Each row below holds a small network's activations on one input, seen along a few directions.
In each table, some parts of the input vary, and every possible input appears once, in random order.
Descriptions start from the smaller parts, as in this example, which fits no table here: one of 6 places along a line, together with either a single point or one of 11 places around a ring or (one of 3 separate values, together with one of 5 places around a ring).
Shared parts are said once, and a part with two or three values counts as separate values.

Other details of the inputs shift rows strongly along two fixed directions, in all tables alike. That doesn't count.

A family of inputs:
x1: [  7   0  -1  -1   2  -4   3   0  -3  -9  -1   9   0 -12   5]
x2: [ -7   0  27  12 -10   0 -15   5   0  22   5   0   3  -2  -4]
x3: [ 1 -1 -5 -6  5  0  7  1 -3 -9 -3 -2  1  4  1]
x4: [ 3  2  3  2  5  0  6  3 -1 -9 -9  4  4 -6  8]
x5: [ 7  1 -7 -7 -3  0  8  1  1 -6  0  4 -2  0 -1]
x6: [ 2 -3 -5 -7  2  2  8  0  0 -8 -3  3  2  3 -2]
x7: [ 5 -3 -5 -7  1  2 10 -1  3 -7 -1  3  3  2 -2]
x8: [ -7   0  19   5 -11   0 -15   1  -3  23  10  -6  -4   8 -11]
x9: [ 1  3 -8 -3  4 -2  5  0 -5 -7  3  4 -4  5  3]
x10: [ 0  0 -5 -3  8 -1  7 -1 -3 -8 -1 -1  0  6  4]
x11: [-34   6 -93  36  15  36 -56  -3  42  34 -22  -7   9 -32  -7]
x12: [  4  -2   0  -2   4  -3   4   1  -1  -9  -1  10   3 -12   5]
x13: [ 4 -1 -6 -7  0  0  7 -1 -1 -8 -5 -2 -3  2  1]
x14: [ 1  2 -7 -6  0 -2  6  2 -4 -9 -1 -1 -4  2  2]
x15: [ 5  4  1  2  3 -1  5  2 -3 -9 -9  3  1 -7  9]
x16: [  1   0  -6  -1   7   1   6  -3  -1 -10   3   3   2   7   3]
x17: [-10  -2  21   8  -4   1 -13  -2  -1  24  10  -7   0  11 -10]
x18: [ 7  0 -6 -6 -1  0  9 -2  2 -6 -4 -3 -2  0  0]
x19: [ -4  -2  19   3 -14   0 -14   0   0  23   8  -6  -4   7 -12]
x20: [ 5 -2 -5 -7  2  1 10 -1  4 -7 -4 -2  2  1 -1]
x21: [ 3  3 -7 -1  5 -1  5 -4 -2 -9  1 -3 -3  5  6]
x22: [ 6  1 -6 -7 -3 -2  9  1  2 -7 -1 -1 -3 -1  1]
x23: [  0   1  -7  -2   4  -1   4  -1  -1 -10   6   4   1   5   4]
x24: [  2   3  -7  -2   2  -3   5  -2  -2 -10   4  -1  -4   4   6]
x25: [ 5  4  0  2  0 -1  4  5 -4 -9 -4  9  1 -7  8]
x26: [  1   0  -5  -1   7   0   6  -3  -1 -10   1  -2   1   6   5]
x27: [ -9  -3  21   5  -8   2 -13  -1  -1  22   8  -7   1  10 -13]
x28: [ 4 -2 -6 -7 -1  0  9  1  3 -7  1  5  2  0 -1]
x29: [-1  0 -7 -6  2 -1  5  2 -3 -8  1  4  1  3  0]
x30: [  8   0   1   0   4  -4   4  -3  -2  -9  -6   3   0 -12   6]
x31: [-2  0 -7 -4  5 -2  6  1 -3 -8  3  5  0  5  3]
x32: [ -3  -4  29   9  -6  -3 -15  -3   2  22   4  -6   2  -6  -7]
x33: [ 1 -2 -7 -8 -1 -1  6  2  0 -8 -1  5  1  2 -1]
x34: [ 3  1  2  2  5  2  6  3 -2 -9 -7  8  6 -5  7]
x35: [ -2  -2  26  10 -10  -5 -16  -1   0  21   6  -5  -2  -8  -5]
x36: [ -6  -1  21   5  -9   0 -13  -1  -3  23   6 -13  -4   8 -10]
x37: [ -5  -2  20   3 -15  -2 -13   1   1  22   7 -10  -5   6 -11]
x38: [ 4  4  0  2  0 -3  5  5 -3 -9 -6  5  0 -8  9]
x39: [ 1  2 -7 -3  6 -1  6 -2 -4 -7 -1 -2 -3  5  5]
x40: [ -6  -5  23   3 -10   0 -12  -1   2  23   4 -11   0   8 -12]
x41: [ 0  3 -8 -3  3 -4  6  0 -4 -8  1  0 -5  3  5]
x42: [  5  -3   1  -1   6  -1   5  -2   0  -9  -3   8   5 -10   4]
Each input here is: one of 6 places around a ring, together with either one of 2 separate values or one of 5 places along a line.
Question: The inputs of x36 and x29 match in every part but the place on the ring of 6. If x15 is changed in the same way as x36 into x29, which row does it become?
Answer: x2
Question: The inputs of x27 and x3 match in every part but the place on the ring of 6. If x16 is changed in the same way as x27 into x3, which row does it become?
Answer: x26
Question: Which other rows agree with x8 in the place on the ring of 6? List them by row number.
Answer: x1, x5, x9, x11, x19, x25

A family of inputs:
x43: [  0   1  10   9   8   1  -1   4  -4  -4 -12   9  10 -19  12]
x44: [ 1  7 -5  5  4  0  0 -2 -5 -3 -2 -3 -6  4  8]
x45: [ -1  -6  29  -5 -14   0  -2   0  -1  20  11  -3   0  17 -15]
x46: [-8 -3 29  4 -4 -6 -7 -1 -8 17 17 -5 -3 15 -8]
x47: [ 17  -3 -13  -7   6  -2  18   3   4 -28 -14  15   5 -21  12]
x48: [  3  -4  29  -4 -13  -5  -4  -3  -3  20   8 -11  -6  11 -11]
x49: [  6  -5   9   0  -2   2   4   6   1  -2 -18   5  10 -21   2]
x50: [  5   4 -23  -7  14  -5  16  -2  -4 -29  -4   4   0   1  16]
x51: [  9   5  -7   0  18  -2  16   4  -5 -30 -16  20   9 -20  19]
x52: [  1  -6  29  -5 -12  -3  -3  -3  -3  21  11  -6  -2  14 -16]
x53: [  3   3 -23  -7  15   2  18   0  -6 -27  -1  15   3   8  12]
x54: [-9 -2 29  4 -7 -2 -9 -1 -8 14 17 -2  0 19 -6]
x55: [-1  7 -5  5  2 -3  1  0 -3 -4 -1 -5 -3  3  9]
x56: [ -3   1  29   6  -5  -6 -10  -2  -8  16  15 -11  -4  13  -3]
x57: [ -3  -6  29  -5 -15  -2  -1   1   1  18  12  -5   2  17 -14]
x58: [  3   1  29  -1 -17  -4  -4   1  -3  18   8 -15  -7  10 -11]
x59: [  4   3 -24  -7  16  -4  16   0  -6 -28  -4   4  -4   0  14]
x60: [-1  6 -5  4  2 -1 -2 -2 -5 -6 -1 -5 -6  3  7]
x61: [  3   3 -24  -8  15   3  17   2  -5 -29   1  12   5   8  10]
x62: [  0  -1  42  14  -4  -7 -14   2  -4  15   4   4   3  -7   3]
x63: [  9  -4   7   1  -2  -2   0   4   5  -5 -13   7   6 -19   1]
x64: [ 2 -3 -6 -8 -3  0  2 -3  2 -3 -3 -7 -4  0 -3]
x65: [ -2   5  29   9  -9  -5  -9   0  -9  16  13 -12  -7  13  -2]
x66: [  3  10  -3   6  -5  -8  -8   5  -8  -3   5  13  -8 -15  11]
x67: [-32   6 -50  40 -16  26 -75   5  38  68 -14 -10   1 -44 -20]
x68: [ 12   3 -11   1  15  -4  14   2  -2 -31  -8  19   5 -18  22]
x69: [-3  1 -6  2  8  1  0 -4 -4 -2  4  4  1  7  2]
x70: [  8  -2 -26 -17   7   5  21   3   2 -26  -4   9   4   4   1]
x71: [  2  -1  30  -2 -18  -4  -5  -2  -4  17   6 -15  -9   9 -10]
x72: [  0  -5  29  -5 -13  -7  -3   0  -2  19  10 -13  -8  10 -12]
x73: [  8  -3 -25 -17   8  -1  21  -1   2 -25  -7   7   4   0   3]
x74: [-28  -2 -74  40   8  38 -56  -4  51  45 -30  -5  17 -53 -14]
x75: [-5 -1 28  5 -4 -4 -8 -2 -8 16 18 -5  0 16 -8]
x76: [ -4  -7  28  -6 -14  -2  -1   3  -1  19  12  -5  -2  16 -16]
x77: [ -7  -2  29   4  -5  -5 -10  -5  -9  15  16  -5  -2  15  -7]
x78: [ 11   4 -25 -13   3  -2  21   1   2 -26 -12   0  -3  -3   9]
x79: [  7  -2   9   0  -1   1   4   5   4  -3 -16   8   9 -20   0]
x80: [  6  -3 -26 -18   6   4  20   1   1 -27  -6   9   3   3   2]
x81: [ 6  3 -6 -4 -5  1  5 -1  1  0 -6 -5 -6  1 -1]
x82: [-10  -2  29   4  -6  -3  -6   2  -7  16  17  -2  -1  19  -7]
x83: [  1   2 -23  -7  14   0  18   2  -3 -29  -1  13   6   8  13]
x84: [ -5   0  30   5  -6  -6 -11  -4  -9  15  14 -11  -6  13  -3]
x85: [ 10  -2 -26 -17   9   2  20   0   0 -26  -5   6   3   0   0]
x86: [  8  -3 -26 -18   8   1  19  -3   0 -27  -7   6   1   0   1]
x87: [ 0 -5 -7 -9  0  0  6  0  3 -1  0 -1 -1  3 -8]
x88: [ 3  1 -7 -5 -5 -1  6  2  2 -1 -5 -7 -8  0 -2]
x89: [-3  1 30  6 -5 -6 -9 -4 -9 18 13 -8 -6 14 -2]
x90: [ 11   2 -12   1  16  -1  18  -3  -1 -29  -5  18   7 -18  18]
x91: [-7 -1 30  5 -5 -7 -7 -3 -7 17 16 -5  1 16 -5]
x92: [ 12   0 -26 -16   8   0  19   0   1 -26  -7   1  -1  -2   5]
x93: [-2  5 -5  4  3 -2  1  1 -4 -4  0 -4 -7  3  7]
x94: [-35   1 -83  31   7  35 -57  -2  48  46 -27 -19  10 -34 -15]
Question: The inputs of x56 and x92 match in every part but one. If x91 is changed in the same way as x56 into x92, which row does it become?
Answer: x73
Question: The inputs of x77 and x86 match in every part but one. If x84 is changed in the same way as x77 into x86, which row does it become?
Answer: x64
Question: Describe the family of inputs behind these rows.
Answer: one of 2 separate values, together with either a single point or one of 5 places along a line or (one of 4 places along a line, together with one of 5 separate values)
Question: Which other rows does x89 become when the choice among 2 separate values takes its other values? List them by row number.
Answer: x48
Question: Which other rows does x69 become when the choice among 2 separate values takes its other values? List them by row number.
Answer: x52
Question: Which other rows does x76 become when the choice among 5 separate values takes its other values? List them by row number.
Answer: x45, x57, x70, x80

A family of inputs:
x95: [ 12   2 -66 -21  14   7  27   1   8 -43 -11  18   1  -4   9]
x96: [-43   5 -48  41  -4  31 -72   2  32  68  -6 -11   5 -17 -22]
x97: [  9   2 -70 -24  15   2  26   0   5 -42 -14   4  -7  -6   7]
x98: [ 15  -5  63  13  -2 -12   2   5  -6   3 -11  13  13 -32  11]
x99: [  5   5 -65 -18  15   6  24   7   3 -45 -14  19   2  -2  13]
x100: [ -1  -2  37   3   4 -11   4  -7 -12   2  17  -5  -1  19   4]
x101: [ -2  -4  33  -8  -9  -4   7   3 -10   4  15   0   3  25  -8]
x102: [ 10   0 -66 -23  20   5  26  -5   5 -44 -21  -3  -5  -4   9]
x103: [  1 -11  32 -15  -5  -7  12  -6  -7   7  12 -13  -2  25 -13]
x104: [-41   5 -49  37 -10  30 -67   4  38  67 -11 -25   1 -16 -22]
x105: [ -2  -1  34  -3  -3  -5   5   2 -15   5  16   4   1  22  -4]
x106: [-42   4 -47  44  -1  27 -75  -4  34  65   2 -11   3 -20 -17]
x107: [  3   3  32   3  -3 -13   0  -7 -15   2  15 -13 -11  16   5]
x108: [ 15  -1  55  11 -15 -13  -3   8  -8   5  -2  24   6 -34   8]
x109: [-26   6 -24  57  -8  24 -75   7  40  66 -31  -2  14 -74  -6]
x110: [  7  12 -64 -11  20   3  22   5  -2 -43 -17  12  -5  -9  20]
x111: [ 18   1  58  13  -9 -14  -4   3  -8   4 -13   6   5 -35  13]
x112: [  3   4 -56  -9  32   8  27   1   0 -45 -22  12   8  -4  20]
x113: [  2   4  32  -1  -6  -8   3  -1 -16   6   7 -13 -10  19   1]
x114: [  5  -6  32 -11 -10  -4  11  -3  -5   6  18  -1   2  24 -13]
x115: [  8  -2 -69 -27  15   4  25   0   5 -43 -10  15  -2  -3   4]
x116: [ 14  -5  61  12  -6 -10   0   7  -7   3  -4  22  13 -32   7]
x117: [  2   1  31  -6 -12  -6   5   0 -10   5   6 -16  -9  22  -3]
x118: [ -1  -2  35   1   0 -10   2  -5 -14   1  24   4   0  19   0]
x119: [  9   0  26 -11 -18  -9   9  -1  -6   9  16 -10 -11  18  -9]
x120: [  1 -11  30 -17  -9  -7  10  -4  -9   5  19  -4  -1  25 -17]
x121: [  5  -6  34  -9  -7  -5  13  -5  -4   7  11 -10   1  23  -9]
x122: [  3   5  29   1  -9 -16  -1  -3 -14   5  22  -5 -13  14   3]
x123: [  9  -2  30  -9 -13  -6   9  -6  -6   7   9 -18 -10  20  -7]
x124: [  3   1 -58 -14  26  10  29   2   6 -46 -23   8   9   0  16]
Question: The inputs of x104 and x99 match in every part but one. If x97 is changed in the same way as x104 into x99, which row does it become?
Answer: x115
Question: Describe the family of inputs behind these rows.
Answer: one of 5 places around a ring, together with either a single point or one of 5 places along a line
Question: Which other rows does x95 become when the place on the ring of 5 takes its other values? List them by row number.
Answer: x114, x119, x121, x123
Question: Which other rows agree with x120 in the place on the ring of 5? List them by row number.
Answer: x101, x105, x114, x116, x118
